These are the activations of a small neural network, seen along a few directions. Each row is one input.
Each table varies a few parts of the input and shows all the possible inputs, shuffled.
Descriptions start from the smaller parts, as in this example, which fits no table here: one of 5 places around a ring, together with either a single point or one of 11 places along a line or (one of 3 separate values, together with one of 6 places along a line).
Shared parts are said once, and a part with two or three values counts as separate values.

Other details of the inputs vary at random and push rows far along two fixed directions, the same in every table; ignore that.

Rows:
row 1: [ -3  -6  -7   0   9   5  -4  31 -20 -17  -7 -15  22  -2]
row 2: [ -1   0   9  -1 -14   9  41 -30   2  17 -10  52 -27   5]
row 3: [ -1  -7 -12  -4  19  -3   0  20 -21 -42  -7   5  24   0]
row 4: [ -4  -9  12  -7  -6   3  49 -27   0  11  -5  39 -35  18]
row 5: [  7  -3 -18   7  12   2   9  35 -38 -37 -22  21  38 -10]
row 6: [ -3  -8  -7  -1  12  -4 -23  20  -9 -21  -2 -16  20  -2]
row 7: [ -3   4   7  -3  -4  -5 -40 -10  31  34  21 -52 -12  -5]
row 8: [  5  -2 -11  12  18   6   7  34 -33 -37 -16  25  38  -8]
row 9: [  5   4 -12  11   7  -3  -6  34 -25 -22 -10   0  31 -13]
row 10: [ -4   6   4   2  -1  -4 -37 -13  33  33  27 -57 -12  -4]
row 11: [ -7  -8   6 -17  -9   0  39 -38   5   0  -5  41 -35  14]
row 12: [ -1  -7 -10  -5  11   3 -20  21 -14 -20   1 -10  22  -5]
row 13: [  1 -12 -11  -2  12  -2  -4  22 -21 -39  -7   7  27   6]
row 14: [  6  -1 -14  10  10  -1   7  38 -38 -40 -19  22  36 -10]
row 15: [  4  14  -2   9  -8   1 -24   1  18  34  10 -41   1 -15]
row 16: [ -2  -9  13 -13  -8  -2  21 -36  12  17   1  33 -39  14]
row 17: [  0   1  13   2 -12   4  29 -27   8  22  -8  39 -27   5]
row 18: [ -7   6   6   0  -8  -5 -36 -11  30  31  25 -50 -15  -4]
row 19: [  4  -3  -8  10  15   5   0  37 -33 -34 -21  23  38  -8]
row 20: [ -6   4   2  -3  -6  -1 -35 -13  29  31  22 -51 -12  -5]
row 21: [  4  15   4  15  -4   3 -27  -1  25  34  15 -45  -1 -14]
row 22: [ -1 -13 -11  -6  13   1  -4  20 -24 -36  -7  10  24  -2]
row 23: [  0  -1   8   1 -16   7  43 -32   3  14 -12  49 -28   5]
row 24: [ -2  -9  12  -9 -13   2  49 -26   1  12  -7  39 -32  23]
row 25: [ -5  14   6  -5  -7  -5 -33  -9  27  25  22 -52 -13  -4]
row 26: [ -4  -4  -3   2   7   0  -5  33 -20 -18  -4 -13  20  -2]
row 27: [ -5   8   6  -5  -3  -6 -35 -10  31  28  17 -53 -13  -4]
row 28: [ -3  -3   9 -14  -4  -1  40 -40   4  -2  -2  41 -35  17]
row 29: [ -1   0  -5  -7  12  -4 -15  17 -11 -25  -5 -13  17  -1]
row 30: [ 11   3 -14  10   8  -1  -6  34 -22 -22 -12  -3  37  -6]
row 31: [  3  -1   9  -1 -13  -1  42 -30   1  16 -14  49 -31   7]
row 32: [  8  16   0  11  -9  -2 -26   3  22  35  12 -45   3  -8]
row 33: [ -2  -6  -6  -1   9  -4 -19  21 -12 -23   4 -11  19  -4]
row 34: [ -5   6   6  -3  -4  -6 -37 -11  34  31  19 -55 -13  -4]
row 35: [  9  -1 -16  12  18   1   6  36 -35 -38 -17  16  39 -10]
row 36: [  5   0  10   3 -17   4  44 -31   6  14 -11  48 -26  12]
row 37: [ -8  -9   9 -12 -11  -4  37 -36   5  -1  -2  44 -36  15]
row 38: [ -4   6  10   1  -5  -1 -25   3  23  38  13 -54 -11  -2]
row 39: [  5  14   2   9  -6  -4 -28   3  20  37   8 -43  -1 -13]
row 40: [  3 -12 -10  -4  13  -2  -4  22 -22 -38  -6   9  28   5]
row 41: [ -4   8   4   0  -1  -4 -33 -13  34  29  25 -55 -13  -4]
row 42: [  3   1  11   1 -15   6  41 -29   6  17  -8  51 -25  12]
row 43: [  4 -11 -11  -5  14   0  -5  25 -25 -38  -6  13  28   6]
row 44: [ -4 -10  10 -13 -10  -1  32 -34   2   4   1  48 -37  15]
row 45: [ -2   4  12   3 -15   4  31 -25   5  19  -4  42 -27   4]
row 46: [  2   4  -7  13   7   3 -10  34 -22 -22  -9   4  33 -12]
row 47: [  2 -10 -10  -2  19   0  -6  21 -23 -35  -2   9  23   0]
row 48: [  3  16   5  14  -3   4 -29  -1  26  38  18 -43   0 -13]
row 49: [  2  -2  12   2 -13   3  40 -30   4  14 -14  49 -30   7]
row 50: [ -3  -9  10 -10  -6  -2  28 -40  13  13   7  31 -37  13]
row 51: [  0  -5  -9  -2  10  -3 -16  19  -6 -25   1 -16  23   3]
row 52: [ -4  -7 -10  -6  12  -4   1  22 -24 -43  -9  11  22   0]
row 53: [  2   1  -7  -6   9  -2 -14  17  -9 -26  -1 -16  22   4]
row 54: [  5   3   6   2  -9  -1  38 -30   5  20  -5  36 -28   5]
row 55: [ -5  12   3  -8  -6  -1 -30 -13  27  26  18 -51 -12  -4]
row 56: [ -2   9   3  -5  -6  -5 -32  -9  32  26  20 -54  -8   1]
row 57: [  0  15   4  10  -9   7 -28  -1  23  38  13 -39   0 -14]
row 58: [  8  -2 -12  11  12   6   4  38 -33 -39 -19  23  44  -3]
row 59: [ -8  -7   7 -14 -12   0  27 -40  14  11   2  27 -37  12]
row 60: [  3   3  -8  14   6   2  -9  35 -22 -25 -10   0  33 -13]
Each input here is: one of 5 separate values, together with either a single point or one of 5 places along a line or one of 6 places along a line.
Q: The inputs of row 32 and row 14 match in every part but the choice among 5 separate values. If row 56 is changed in the same way as row 32 into row 14, which row does it become?
A: row 52
Q: The inputs of row 53 and row 28 match in every part but the choice among 5 separate values. If row 13 is changed in the same way as row 53 into row 28, which row does it become?
A: row 10
Q: List by row number the other rows that have the choice among 5 separate values in common with row 6.
A: row 7, row 16, row 17, row 19, row 27, row 29, row 31, row 34, row 38, row 39, row 49
Q: A walk changes only the place on the line of 6. It starts at row 25 and steps to row 52. List the rest of the walk in order.
A: row 37, row 18, row 33, row 44
Q: Which other rows does row 42 become when the place on the line of 5 takes its other values? List them by row number.
A: row 30, row 32, row 36, row 58
Q: Which other rows does row 38 become when the choice among 5 separate values takes its other values? List them by row number.
A: row 1, row 4, row 24, row 26

Rows:
row 61: [ -5  10  11  -5 -12  -3 -10 -16  25  34  10 -25 -23   1]
row 62: [ -2   9   4  -3 -10  -3 -25 -30  32  26  18 -13 -19  -5]
row 63: [ -6  -3  12  -6  -7  -1 -11 -19  28  26  19 -27 -23  10]
row 64: [ -2   9  10   8 -11   2  -9 -13  20  43  15 -18 -20  -6]
row 65: [ 10   9   6   8 -10   3   3 -14  16  28   4  -3  -9   0]
row 66: [  0  -5   2   7  -3   1  26   3 -17 -11 -13  39  -1   2]
row 67: [  0   0 -14   8  17  -2 -50  33 -10 -32   5 -25  40 -20]
row 68: [  4  15   7   6 -16  -1  -5 -16  24  39  13 -23 -19  -4]
row 69: [ -4  11   8   0 -17   2  -8 -16  25  38   8 -24 -19  -3]
row 70: [  3  12   2   7  -9  -3   9 -13  15  24   6  -8 -14  -4]
row 71: [  0  -4 -14  -2  14  -5 -33  44 -18 -28  -3 -35  40  -5]
row 72: [ -4   1   9  -9  -8  -1 -11 -20  29  27  19 -27 -21  13]
row 73: [ -1  -2  -1  -6   4  -3  32  -3 -15 -21 -15  30  -5   6]
row 74: [ -5  -7   1   0  -3   5  27   1 -17 -14 -17  36  -3   1]
row 75: [  1  14   8   6 -16  -1  -8 -14  25  41  12 -20 -17  -3]
row 76: [  4   3   8  10  -5   7  -1 -12  13  33   6   1 -11  -1]
row 77: [ -6   2  12  -3  -8  -2   0 -11  13  20   3  -9 -21   1]
row 78: [  1 -12  -1 -11   4   1  28  -7 -13 -27  -7  30  -4  20]
row 79: [ -3 -17   2  -9   1  -3  25  -1 -17 -20 -12  33  -7  11]
row 80: [ -6  -4   9  -8  -7  -2 -11 -17  21  34  16 -26 -26   2]
row 81: [ -3   2 -12  10  14   6 -38  48 -19 -16  -1 -40  42 -20]
row 82: [  3  -5  -5  -6   3  -2  16 -17 -12 -31  -8  47   1   2]
row 83: [  1   7 -17   9  14   1 -24  42 -17 -25  -6 -36  43 -17]
row 84: [ 10   7 -13  17  13   3 -39  47 -12 -12  -3 -34  52 -14]
row 85: [ 10  -1  -4   7   3   3  31  -2 -11 -11 -14  37   6   3]
row 86: [ -1  12  10  -4 -12  -3  -7 -18  23  32  10 -29 -25   0]
row 87: [  1  -2  -3  -3  -5   4  30  -2 -17 -17 -16  33  -1   2]
row 88: [  4  -1 -15   0  15  -5 -37  43 -17 -27   0 -47  39  -7]
row 89: [ -3 -12  -4  -5   8   3  11 -11 -13 -25  -5  51  -3  -2]
row 90: [ -1 -11  -4 -10   8  -1  30  -9 -11 -27  -7  28  -4  20]
row 91: [ -5 -19   3 -11   8   4  24  -4 -14 -22  -2  33  -5  15]
row 92: [  2  -4  -8  -4   8  -4  19 -19 -11 -31  -8  44   1   1]
row 93: [  2   0 -18   1  19  -7 -34  41 -15 -27   0 -48  39  -8]
row 94: [  6  -6   2   9   1   5  24   1 -13  -7 -15  41   4   4]
row 95: [ -6 -10   4  -7   5   2  25   1 -20 -15 -12  35  -7   4]
Q: The inputs of row 72 and row 91 match in every part but one. If row 61 is changed in the same way as row 72 into row 91, which row does it become?
A: row 95
Q: What is each input in this table made of?
A: one of 5 places along a line, together with either a single point or one of 6 places along a line
Q: Which other rows does row 73 become when the place on the line of 6 takes its other values? List them by row number.
A: row 70, row 83, row 85, row 90, row 93
Q: List by row number the other rows that have the place on the line of 5 in common with row 87.
A: row 65, row 68, row 78, row 82, row 86, row 88
Q: Which other rows does row 63 become when the place on the line of 6 takes its other values? List them by row number.
A: row 66, row 74, row 77, row 79, row 94

Rows:
row 96: [ -2   8   6   5 -11   3  -7  -1  10  27   3 -16  -9  -9]
row 97: [ 5  0 -2 -1  1 -1 -2 -5  6  4  3 -8  0  4]
row 98: [ -8 -12   1 -10   4  -1  19  -1 -15 -20  -8  22  -8   7]
row 99: [ -4   4   2  -9  -5  -5  -3 -15  15  13  10 -22 -17   3]
row 100: [  4   4 -22  10  22  -3 -51  47 -18 -41   1 -37  57 -21]
row 101: [ 6  8  0  7 -2 -2 -1  2  4  8  0 -8  3 -3]
row 102: [  3  11  -2   6  -5   1  -1   4   2   9  -5 -10   4  -7]
row 103: [ -1  -8   1   2   3   6  20   3 -14 -12  -8  31   3   5]
row 104: [ -1  -2   6  -1  -4   1  -9 -10  15  24  10 -14 -12   3]
row 105: [ -4 -12   3  -8   2   0  17   0 -12 -17  -8  27  -3  11]
row 106: [  0   4   4  -6  -7  -3  -5 -14  18  15  10 -18 -13   8]
row 107: [  3   8   3   5  -5   2  -4 -11  18  21   9 -16  -8   0]
row 108: [ -2  -7  -1  -3   5   1   6  -5 -12 -19  -6  35   1  -2]
row 109: [  2  -6   1   4   1   1  21   6 -17 -11 -11  32   2   2]
Q: The inputs of row 99 and row 98 match in every part but one. If row 102 is changed in the same way as row 99 into row 98, which row does it become?
A: row 96
Q: What is each input in this table made of?
A: one of 2 separate values, together with either a single point or one of 6 places along a line
Q: Which other rows does row 107 become when the choice among 2 separate values takes its other values? List them by row number.
A: row 103

Rows:
row 110: [  0   7   8   1 -13   1   8 -23  18  26   5   3 -23   1]
row 111: [  1   9   1   7  -3   2 -29   9  14  23  12 -42   7  -9]
row 112: [ -1   7  -1  -3   0  -5 -33  -1  22  15  19 -52   1  -2]
row 113: [ -6 -14   3 -12   1   0  24 -12 -12 -19  -7  39 -13  11]
row 114: [ -5  -6  -2  -4   8  -1 -20  14  -5 -11   5 -19   9  -2]
row 115: [ -2   5   9   0 -12   0  12 -20  15  28   3   1 -25   1]
row 116: [  0  -4   1  -2  -4   1  33  -8 -13  -9 -14  40  -9   5]
row 117: [  1  -4   2  -2  -4   2  31  -9 -11  -9 -14  41  -8   6]
row 118: [ -1 -10  -2 -11   3  -3  29 -17  -8 -21  -7  36 -11  14]
row 119: [  1  -7 -10  -6  13  -3  -6  21 -17 -34  -6  -3  23   4]
row 120: [  3  -3  -7   7   9   2  -6  26 -17 -18  -7   2  25  -4]
row 121: [  3   1  -8   4   7   0  -4  24 -18 -21 -10   1  23  -6]
row 122: [  0   7   7   1 -11   1   8 -25  18  26   5   3 -23   0]
row 123: [ -3 -10  -8  -6  13  -1 -11  22 -19 -34  -5   2  22  -1]
row 124: [ -2   5   0  -3   0  -4 -34   3  20  17  18 -55   0  -1]
row 125: [  2   5   9   3 -11   1   6 -23  18  28   7   5 -22   3]
row 126: [ -1   5   9   0 -13   1  10 -21  17  28   4   1 -24   2]
row 127: [  2   0  -2   7   6   2 -10  19  -7  -3  -1  -9  16  -5]
row 128: [ 3  4 -4  6  4  2 -9 14 -6 -7 -1 -6 17 -6]
row 129: [ -4  -4  -6  -4   9  -2 -20   9  -3 -15   5 -13  11  -4]
row 130: [  4  -2  -7   7   9   2  -5  24 -17 -19  -8   5  25  -4]
row 131: [  4   1 -10   6   9   0  -4  21 -18 -23  -9   3  24  -8]
row 132: [  1   5   9   0 -12   2   8 -22  17  28   5   3 -22   3]
row 133: [ -3   4   1  -3   2  -3 -33   4  19  17  18 -56   0  -1]
row 134: [  2  -2   1  -1  -4   0  31 -10 -11 -11 -13  41  -8   4]
row 135: [ -6  -1   9  -9  -8  -3  -1 -28  20  18  12  -1 -28   6]
row 136: [  1   6   7   2 -10   2   7 -25  18  27   6   4 -22   1]
row 137: [  2  -1  -6   6   9   3  -5  26 -18 -17  -7  -2  24  -5]
row 138: [  0   2  -3   6   4   2  -9  19  -7  -4  -3 -13  15  -7]
row 139: [  4  -6   1   1  -1   2  29 -11 -10  -9 -10  44  -6   5]
Q: What is each input in this table made of?
A: one of 5 places along a line, together with either one of 2 separate values or one of 4 places along a line
Q: The inputs of row 115 and row 116 match in every part but the place on the line of 5. If row 114 is changed in the same way as row 115 into row 116, which row does it become?
A: row 113
Q: List by row number the other rows that have the place on the line of 5 in common with row 129.
A: row 118, row 122, row 131, row 136, row 139

Rows:
row 140: [ 11  13  -4  13  -1  -5 -42   1  23  16  19 -34  16  -8]
row 141: [ -5 -16  12  -4 -10   9  24   3  -8   6 -12  29 -10  16]
row 142: [-11   5   1  -4  -4   1  32 -11 -13  -4 -10  22 -17  -9]
row 143: [ -5  -2   4   5   6   9  16 -15  -5  -2  -1  40 -10 -13]
row 144: [  1  -8   1  -2   9   7  36 -12  -5  -4   1  18 -11  18]
row 145: [ -3   1 -15   1  12  -5  -2  39 -37 -36 -20   0  30 -18]
row 146: [  7   3   3   1  -2   3 -28  16  18  22  13 -53  16  11]
row 147: [ 12  -3 -15   8   9   4 -13  24 -20 -40 -10  21  47   0]
row 148: [-11 -13   8   0   5  10  32  -2 -12   4  -2  23 -17   5]
row 149: [ -1   0  10   4 -14   8  -5 -15   7  16  -4  27  -9  -2]
row 150: [ -4  -4   4   8   5   1 -29  23   5  27  13 -50   4  -8]
row 151: [  9   6 -17  -3   5  -3   0  35 -24 -47 -23   0  42   1]
row 152: [  3  -6 -11  11  20   3 -16  31 -29 -31 -11  20  34 -21]
row 153: [ -5   5   4  -6 -14  -6  25  -4 -11  -2 -16  28 -16   0]
row 154: [  1  10   5  14  -3   0 -48  11  14  22  13 -30   9 -18]
row 155: [ 10   5  -1   6  -2  -3  -1 -32  23  22  13   9 -15  -1]
row 156: [  8   2  -2   5   9  -2 -25  12  13  22  17 -56   8   4]
row 157: [-18 -23   6 -28  -1  -4   1 -19  -7 -25   4  26 -27   8]
row 158: [  9   6 -17   1   9  -9   1  35 -27 -49 -19  -2  39  -2]
row 159: [  5  13  -9  14  10   3 -35  -4  23  13  24 -39  13 -16]
row 160: [ -6   8   5  -8 -22   1  12  -7   3  13 -13  10 -17   1]
row 161: [  5  13  -1  -3 -10  -9  15 -27  17  17   0 -10 -23   2]
row 162: [  6  -2  12  -3  -7  -2  13 -15  18  26  10  -7 -19  21]
row 163: [ -5 -15  13  -1  -6   2  26   3 -10   6  -8  28 -15  13]
row 164: [-14 -12   5 -27   1 -10 -11 -38  24  -4  17  -6 -30  17]
row 165: [  0  15   0  -1  -7  -3  19 -30  18  13   4 -13 -23  -1]
Q: The inputs of row 154 and row 140 match in every part but one. If row 149 is changed in the same way as row 154 into row 140, which row does it become?
A: row 147
Q: What is each input in this table made of?
A: one of 2 separate values, together with either a single point or (one of 3 separate values, together with one of 4 places along a line)
Q: Which other rows does row 146 become when the choice among 2 separate values takes its other values? List them by row number.
A: row 141
